A small network was shown many inputs. Here are its activations along a few directions, one row for each input.
In each table, some parts of the input vary, and every possible input appears once, in random order.
Descriptions start from the smaller parts, as in this example, which fits no table here: one of 3 separate values, together with either a single point or one of 9 places around a ring or (one of 4 places along a line, together with one of 5 places around a ring).
Shared parts are said once, and a part with two or three values counts as separate values.
(in the rows, 128 means zero)

Other details of the inputs vary at random and push rows far along two fixed directions, the same in every table; ignore that.

Rows:
R1: [113 159 113 112 122  58 132 107 116 171  73 181 118 213]
R2: [128 103 133 142 125 143 126 124 136 133 136 144 137 122]
R3: [127 104 131 141 125 144 128 125 132 131 136 147 136 120]
R4: [117 130 157 127 131 135 127 117 126 121 143 122 118 121]
R5: [138 121 132 133 126 131 112 136 109 127 146 129 125 129]
R6: [144 117 136 139 130 135 112 145 103 123 137 130 124 130]
R7: [127 111 128 137 134 154 129 141 116 124 134 147 128 129]
R8: [129 118 122 135 144 119 124 126 115 120 156 113 141 129]
R9: [123 131 156 129 127 136 126 117 128 122 141 127 112 119]
R10: [161 161  49 109  77 150 163 129 148 138  55  34 129  91]
R11: [ 94 169 134 106 127  62 143  96 130 165  68 179 101 208]
R12: [141 114 136 140 120 125 112 126 121 130 142 131 132 122]
R13: [117 125 133 134 118 139 140 135 130 107 155 144 153 120]
R14: [142 123 142 122 133 130 120 128 139 135 138 138 131 107]
R15: [118 104 114 143 140 136 127 140 140 122 140 130 136 125]
R16: [123 112 125 133 131 152 127 135 119 127 140 144 129 126]
R17: [128 115 123 136 140 118 118 132 121 124 151 115 138 132]
R18: [131 118 122 150 134 118 102 147 138 116 144 119 136 128]
R19: [129 108 129 139 134 155 129 144 113 123 131 145 127 128]
R20: [124 122 158 135 123 131 121 114 139 126 137 125 116 117]
R21: [145 126 144 120 133 132 122 131 139 133 140 137 128 112]
R22: [145 128 142 122 144 139 120 147 120 128 132 138 122 115]
R23: [116 118 140 134 139 122 122 130 143 110 140 112 114 120]
R24: [114 106 117 138 145 139 134 130 133 123 146 128 142 126]
R25: [112 144 158 121 116 127 134 125 134  99 146 125 135 124]
R26: [110 122 142 127 145 124 130 119 136 112 143 110 121 123]
R27: [142 121 135 134 123 131 114 128 114 127 147 131 129 125]
R28: [105 163 111 107 128  59 133 106 105 171  74 178 124 217]
R29: [171 162  56 123  56 165 161 128 109 140  53  39 124 112]
R30: [129 127 125 114 158 121 131 125 132 121 150 120 136 111]
R31: [143 130 141 120 144 138 120 145 123 128 137 139 123 115]
R32: [123 131 154 134 134 139 126 133 119 120 136 127 107 122]
R33: [143 113 138 141 119 125 110 124 125 132 142 129 133 123]
R34: [171 160  72 111  63 160 163 115 145 151  56  48 132  90]
R35: [125 129 155 136 134 139 126 135 116 119 131 126 106 122]
R36: [ 99 149 108 113 127  77 148 106 127 172  67 196 122 211]
R37: [137 129 143 114 140 134 123 131 129 132 144 132 133 112]
R38: [115 109 116 137 150 137 140 123 127 120 150 128 144 126]
R39: [132 113 122 142 134 116 110 142 128 122 146 116 132 129]
R40: [ 95 155 104 108 130  79 147 104 119 172  65 198 121 213]
R41: [139 132 137 116 141 136 119 138 127 130 142 137 124 112]
R42: [116 124 138 141 138 123 114 134 153 103 134 115 118 121]
R43: [128 133 139 131 111 120 124 139 117 108 157 129 150 124]
R44: [119 131 152 129 130 137 124 126 123 120 141 124 109 119]
R45: [143 131 141 116 136 135 121 130 132 132 142 138 127 110]
R46: [128 123 128 116 154 120 124 131 138 125 145 123 135 112]
R47: [115 110 114 150 141 134 120 144 149 117 136 136 139 127]
R48: [123 123 156 135 123 131 123 116 135 124 138 127 115 114]
R49: [131 127 124 130 146 120 109 145 154 117 134 127 132 109]
R50: [155 190  61  94  51 153 178 122 135 130  52  43 148  92]
R51: [111 126 140 125 149 124 136 113 130 109 147 110 123 123]
R52: [122 110 130 133 132 149 132 127 122 129 142 142 139 127]
Each input here is: one of 4 separate values, together with either a single point or one of 4 places along a line or one of 8 places along a line.
The inputs of R13 and R43 match in every part but the choice among 4 separate values. If R3 is changed in the same way as R13 into R43, which row does it become?
> R12
The inputs of R8 and R30 match in every part but the choice among 4 separate values. If R33 is changed in the same way as R8 into R30, which row does it become?
> R34
List by row number the other rows that have the choice among 4 separate values in common with R35.
> R4, R9, R11, R20, R23, R25, R26, R32, R42, R44, R48, R51
Which other rows does R31 become when the choice among 4 separate values takes its other values? List them by row number.
> R7, R29, R32
Which other rows does R8 become when the place on the line of 4 takes its other values? List them by row number.
> R17, R18, R39

Rows:
R53: [128 127 119 135 121 134 133 126 120 126 123 113 127 132]
R54: [132 135 124 125 110 140 137 123 125 134 115 127 127 126]
R55: [128 123 117 137 121 133 130 127 119 125 126 112 126 132]
R56: [132 127 122 122 130 140 136 126 135 134 118 124 126 117]
R57: [136 130 123 130 110 138 132 128 122 132 117 127 130 127]
R58: [135 124 116 129 127 138 130 135 130 132 117 124 128 122]
R59: [133 124 119 128 129 142 133 133 133 128 122 126 128 119]
R60: [127 137 141 126 122 130 129 122 126 119 126 106 114 122]
R61: [140 130 111 126 121 125 126 133 121 132 125 116 135 128]
R62: [123 127 119 130 125 131 134 129 140 119 129 117 136 121]
R63: [140 145 136 116 124 122 124 129 128 125 127 110 121 116]
R64: [110  93 179 139 174 122 102 135 142 105 199 165 135 113]
R65: [139 120 124 137 113 138 124 130 120 131 128 125 129 126]
R66: [124 129 121 132 121 135 136 128 122 123 122 116 128 129]
R67: [131 127 119 125 128 142 133 129 133 133 118 125 126 120]
R68: [135 139 121 115 124 129 137 125 129 131 123 119 134 119]
R69: [115  92 160 148 165 115  96 140 133 110 188 159 135 127]
R70: [139 124 126 136 114 140 126 129 120 132 126 125 130 125]
R71: [137 141 142 123 109 131 128 122 127 132 117 115 115 123]
R72: [121 131 125 128 122 139 139 123 125 123 126 117 126 126]
R73: [116  85 207 149 184 122  78 143 141  89 227 161 125  97]
R74: [136 138 131 124 127 130 127 128 135 133 114 115 111 118]
R75: [133 132 130 124 113 139 138 120 127 133 120 127 127 121]
R76: [141 134 113 125 122 126 128 132 121 133 122 117 136 128]
R77: [137 122 114 133 128 137 127 133 128 135 118 122 128 125]
R78: [134 130 127 129 111 141 135 127 125 129 122 129 130 124]
R79: [128 127 112 134 123 124 129 128 135 127 122 112 135 129]
R80: [135 135 120 121 124 132 133 132 127 126 129 122 136 120]
R81: [138 132 119 123 125 130 128 135 124 127 128 120 137 120]
R82: [ 91 153 139 104 163  55 123 117 120 159 107 214 124 206]
R83: [137 120 110 134 126 135 126 133 127 135 118 121 127 127]
R84: [123 129 130 126 125 138 140 120 127 123 129 116 126 121]
R85: [125 128 115 131 124 126 131 130 137 123 123 114 135 124]
R86: [ 78 159 127 109 151  52 139 108 118 160  83 207 116 227]
R87: [122 131 118 127 125 130 135 125 140 124 125 116 133 122]
The inputs of R55 and R65 match in every part but one. If R53 is changed in the same way as R55 into R65, which row does it become?
> R70
What is each input in this table made of?
> one of 5 separate values, together with either a single point or one of 6 places along a line
Which other rows does R79 become when the place on the line of 6 takes its other values? List them by row number.
> R62, R64, R69, R85, R87
List by row number the other rows that have the choice among 5 separate values in common with R77.
> R56, R58, R59, R67, R74, R83
